A small network was shown many inputs. Here are its activations along a few directions, one row for each input.
In each table, some parts of the input vary, and every possible input appears once, in random order.
A made-up example of a description, with smaller parts first: one of 3 separate values, together with either a single point or one of 11 places along a line or (one of 4 places along a line, together with one of 8 places around a ring).
Shared parts are said once, and a part with two or three values counts as separate values.

Other details of the inputs vary at random and push rows far along two fixed directions, the same in every table; ignore that.

A family of inputs:
R1: [ 27.9 -15.2 -19.8 -17.8  -1.5  -3.6  -0.6 -25.9  12.0 -10.6  10.8]
R2: [-7.0 15.6 -0.4  6.2  3.6  2.2 13.0 14.9 -6.4 20.5 -3.4]
R3: [  4.0  -1.6  13.4   3.7   4.2   2.9  -0.5   2.2  -4.8  -0.2 -14.7]
R4: [ 7.5 -1.5 12.7  5.0  8.7  2.2  3.8 -1.6 -7.6  2.2 -9.4]
R5: [ 12.7  13.2  42.7  10.3  12.5   5.2   7.6  21.6 -12.6  -2.3 -27.5]
R6: [-13.4  17.9  -5.2   5.0  12.0  -4.7   6.8   2.3  -8.4  42.4 -32.0]
R7: [  9.2  -9.2  19.0   1.3   2.1   3.7  -4.7  -1.1  -1.5 -19.4  -6.2]
R8: [ -9.6 -27.3 -44.3 -10.5 -25.7  -3.2 -18.1 -24.3  16.4 -15.8  35.7]
R9: [-11.5  19.2   1.6   1.8   3.5  -1.6   6.5  15.6  -0.7  18.9  -6.9]
R10: [-25.0   8.3 -43.9   0.8 -10.7  -4.5   3.9   0.3  -0.2  47.5  -4.2]
R11: [ 10.8 -30.3   1.5  -9.7  -6.9  -2.8 -22.6 -27.4  13.7 -47.4  22.3]
R12: [ 11.6  -2.6  33.5  -4.3  -1.4   3.2  -6.5  11.4   8.1 -51.1  20.2]
R13: [ 26.5  -0.3  67.0   2.6  15.2   5.8  -3.7  14.6  -1.5 -51.1  -5.6]
R14: [ -8.3  38.4  18.0  13.8  14.3   3.5  26.7  35.6 -18.0  40.3 -26.4]
R15: [ 48.4  14.8  56.0  -8.6  13.5   8.5  15.6  28.6   5.4 -52.0  11.4]
R16: [  5.0 -22.8 -14.2  -3.0  -4.6  -1.3  -9.6 -25.2   2.3 -13.6  12.3]
R17: [-18.5  23.1 -10.7   5.4   0.2   1.2  13.5  20.4  -7.6  42.1 -18.1]
R18: [ 10.3  -8.9  18.9   1.8   1.3   3.0  -5.0  -1.0  -1.8 -18.9  -5.8]
R19: [  1.6 -18.1 -20.6  -1.1  -4.3  -2.7  -7.7 -24.1   0.4   0.0   7.7]
R20: [  1.1   7.0  20.3  -2.3   1.3   1.9  -0.5  13.5   4.0 -21.3   8.0]
R21: [-33.2  -7.0 -72.7  -6.6 -20.7  -6.7  -4.7 -20.2   7.6  45.2   9.5]
R22: [-11.9  -3.1 -23.3  -5.6  -9.4  -5.4  -7.6  -7.0   9.4   1.8  15.8]
R23: [  4.3  22.4  39.9   8.0   7.5   7.9  13.6  37.0  -8.2  -2.4 -13.4]
R24: [  3.1 -24.0 -11.6  -3.8  -8.1  -0.4 -14.2 -20.7   6.4 -14.0   7.8]
R25: [  5.6 -19.7  -0.3 -10.1 -13.5  -1.5 -18.1 -11.5  16.9 -49.8  37.0]
R26: [ -6.2 -13.6 -20.1  -5.7  -2.6  -5.6 -12.4 -23.5   6.6   2.3   1.8]
R27: [ -2.4 -17.8 -20.4  -1.7  -7.6  -2.9 -11.3 -19.3   3.3   3.2   1.1]
R28: [-21.9  26.1 -13.0   2.6   3.9  -3.7  10.9  15.1  -4.1  40.9 -16.0]
R29: [  8.2 -25.8 -11.2  -3.1  -5.0  -1.4 -11.8 -25.4   3.6 -19.9  16.1]
R30: [ -1.3  27.8  22.4  14.2  21.6   3.0  21.4  20.6 -21.4  41.6 -40.5]
R31: [ 23.9   7.2  60.5   6.4   8.6   9.8   7.9  29.8  -4.7 -50.4  11.4]
R32: [ -3.9 -12.9 -13.8  -5.7 -15.1   1.1  -8.3  -4.6   8.9 -18.3  21.6]
R33: [-27.9  -5.8 -73.6  -3.2 -16.8  -8.2  -1.5 -24.1   4.7  46.8  15.2]
R34: [  3.4 -21.3 -10.1  -6.7  -5.9  -5.2 -18.1 -25.4   9.8 -21.0  12.0]
R35: [ -3.3   9.3   5.5   3.9   9.5  -4.3   0.8   0.7  -4.9  19.7 -20.8]
R36: [-16.5  24.3 -11.6   7.5   5.2   0.5  18.4  16.6 -10.7  42.5 -14.0]
R37: [ -1.2 -13.8 -14.4  -4.8 -10.1   1.7  -4.8  -9.6   7.1 -19.8  28.0]
R38: [ -1.9  27.9  22.1  14.2  21.6   2.8  21.7  20.5 -21.6  41.1 -41.0]
Each input here is: one of 2 separate values, together with either a single point or (one of 3 separate values, together with one of 6 places around a ring).
- The inputs of R38 and R36 match in every part but the choice among 2 separate values. If R27 is changed in the same way as R38 into R36, which row does it become? => R10
- Which other rows does R25 become when the choice among 3 separate values takes its other values? List them by row number. => R8, R33
- Which other rows does R30 become when the choice among 2 separate values takes its other values? List them by row number. => R37
- Which other rows does R24 become when the choice among 3 separate values takes its other values? List them by row number. => R4, R13

A family of inputs:
R39: [-30.8  42.3   0.8  13.7  13.7  -3.1  32.3  35.1 -22.3  57.0  -9.0]
R40: [ 59.5 -30.1  78.0  20.1  19.4  18.3   1.9  -5.4 -18.9 -86.4  18.8]
R41: [ -5.8  35.6 -59.6 -15.2   3.6 -14.9  12.0  -1.9  14.1  45.3  15.1]
R42: [ 34.1 -29.2 -20.9 -19.0  -7.3   2.4  -5.9 -35.8  14.4  -2.2  -6.5]
R43: [-14.4  -3.3  32.7   8.3  18.9   7.4  -0.2   8.9 -16.3  10.1 -41.6]
R44: [-23.8 -11.3 -37.2 -31.4 -20.9  -5.7 -25.0 -15.3  38.8 -41.1  36.0]
R45: [-14.9 -27.4 -48.7 -12.9  -1.8 -19.0 -20.3 -63.1  14.3  13.7  15.4]
R46: [  0.0 -12.0  31.9  13.6  -6.7  11.9   7.4   8.2 -10.2 -64.1  50.0]
R47: [-27.0 -62.2 -70.9  -3.4 -34.7 -17.1 -53.7 -59.6  13.8   3.8  21.1]
R48: [ 11.4 -25.9  16.2 -12.0 -10.8 -19.0 -47.2 -24.6  26.9 -56.7   4.1]
R49: [-21.0 -20.7 -31.7 -10.1 -38.5  -7.6 -36.7  -9.2  33.0 -24.6  44.1]
R50: [ 38.0  35.7  78.2  27.2  50.6   8.2  34.9  39.7 -36.4  22.6 -51.2]
R51: [ 14.4  29.0 -33.5 -25.1  -9.4  -2.9  19.5  17.6  12.7  26.8  -4.8]
R52: [ 11.5  37.4  89.6  25.5  46.8   3.2  28.0  37.8 -40.6  17.3 -54.4]
R53: [-20.6 -36.1   0.1   2.4 -24.3  20.4 -13.5  -2.0   4.8 -66.8  46.5]
R54: [-28.3  -5.5 -58.5 -17.1 -17.2 -12.9  -7.9 -29.4  20.8  10.8  50.2]
R55: [-30.9 -34.4 -34.5 -12.8 -25.5   6.4 -17.9 -11.5  18.9 -34.8  44.3]
R56: [ 70.0  -4.6  78.1 -11.0  30.4  -2.9  -8.6  -5.5  14.2 -94.0   9.7]
R57: [ 40.6 -37.0  11.7   6.9  -7.1  16.9   6.8 -16.8 -17.6 -24.1  -7.6]
R58: [-17.7   5.4 -63.1  17.0  -8.8   2.8  26.8  -4.2 -14.6  53.9  24.1]
R59: [ 31.4  -8.7  11.0  -7.9 -13.5  13.6  20.7  25.7   0.0 -26.8  20.4]
R60: [ -2.9  53.4 -10.4   4.8  18.1  -1.1  35.3  33.5  -6.2  67.9  -9.6]
R61: [  9.7 -18.5  67.2  28.8  -2.4  10.9 -22.1  13.4 -23.4 -43.8 -17.9]
R62: [ -5.2  34.5 -50.3 -13.1  -9.6   3.8  31.6  20.5   0.4  83.4 -19.1]
R63: [ 27.6 -17.2 -11.2  -7.1  12.9  -5.2  -9.1 -38.1  10.9  -6.3  11.3]
R64: [-47.1   1.1 -29.7  23.5   9.5   6.6   7.5 -10.4 -28.7  72.7 -55.0]
R65: [-20.7  40.8 -20.1 -13.2   6.3 -15.9   8.6   8.4   9.6  22.4  10.2]
R66: [-11.6  52.6  80.9  29.7   9.3   8.0  18.4  89.8 -24.9  17.9 -37.2]
R67: [  5.5  29.4  31.5  -2.3  31.2 -17.6   4.6  -6.3  -1.1   8.5 -32.8]
R68: [  9.5 -27.5  47.4 -12.3   8.4   7.3 -25.7 -16.4  16.0 -67.4  -2.9]
R69: [ 37.8 -17.9 -18.9 -29.0  -2.7  -6.7  -9.1 -32.3  17.6 -13.6 -11.2]
R70: [ 50.3 -55.3   6.8 -13.8 -10.5   9.8 -10.6 -29.7   4.2 -55.3  14.3]
R71: [-21.2  28.3  11.6  17.0  10.6 -13.2  -6.6  15.0  -7.3  68.0 -61.6]
R72: [-16.5  71.8  46.2   9.9   8.2  -7.8   9.6  73.2  -1.8  32.0 -43.9]
R73: [ 18.2 -13.6  65.9  22.1  19.3  11.4   1.8  -5.4 -29.7 -48.1  -1.6]
R74: [ 33.8   8.3  43.8   7.8  13.3  10.2  20.3  34.1  -4.8 -44.5  33.5]
R75: [-33.1 -36.5 -45.1  11.1 -47.1   1.5 -30.0 -12.5   6.4 -20.2  48.3]
R76: [-12.6  18.6 -52.9  13.4 -17.0  12.0  43.3  20.8 -23.0  79.5 -16.9]
R77: [-48.4  -5.0 -86.7 -21.5  -3.5 -20.7 -21.0 -51.1  20.9  65.6 -32.5]
R78: [-48.6  15.3 -45.4 -13.0 -11.0   0.4  -0.4   4.8  15.1  41.7   0.2]
- The inputs of R54 and R62 match in every part but one. If R39 is changed in the same way as R54 into R62, which row does it become? => R59
- The inputs of R42 and R63 match in every part but one. If R70 is changed in the same way as R42 into R63, which row does it become? => R50
- Describe the family of inputs behind these rows. => one of 2 separate values, together with one of 4 places along a line, together with one of 5 places along a line
- Which other rows does R45 become when the choice among 2 separate values takes its other values? List them by row number. => R54
- Which other rows does R75 become when the place on the line of 4 takes its other values? List them by row number. => R49, R66, R72
- Which other rows does R67 become when the choice among 2 separate values takes its other values? List them by row number. => R65
- Which other rows does R64 become when the place on the line of 5 takes its other values? List them by row number. => R40, R57, R61, R73
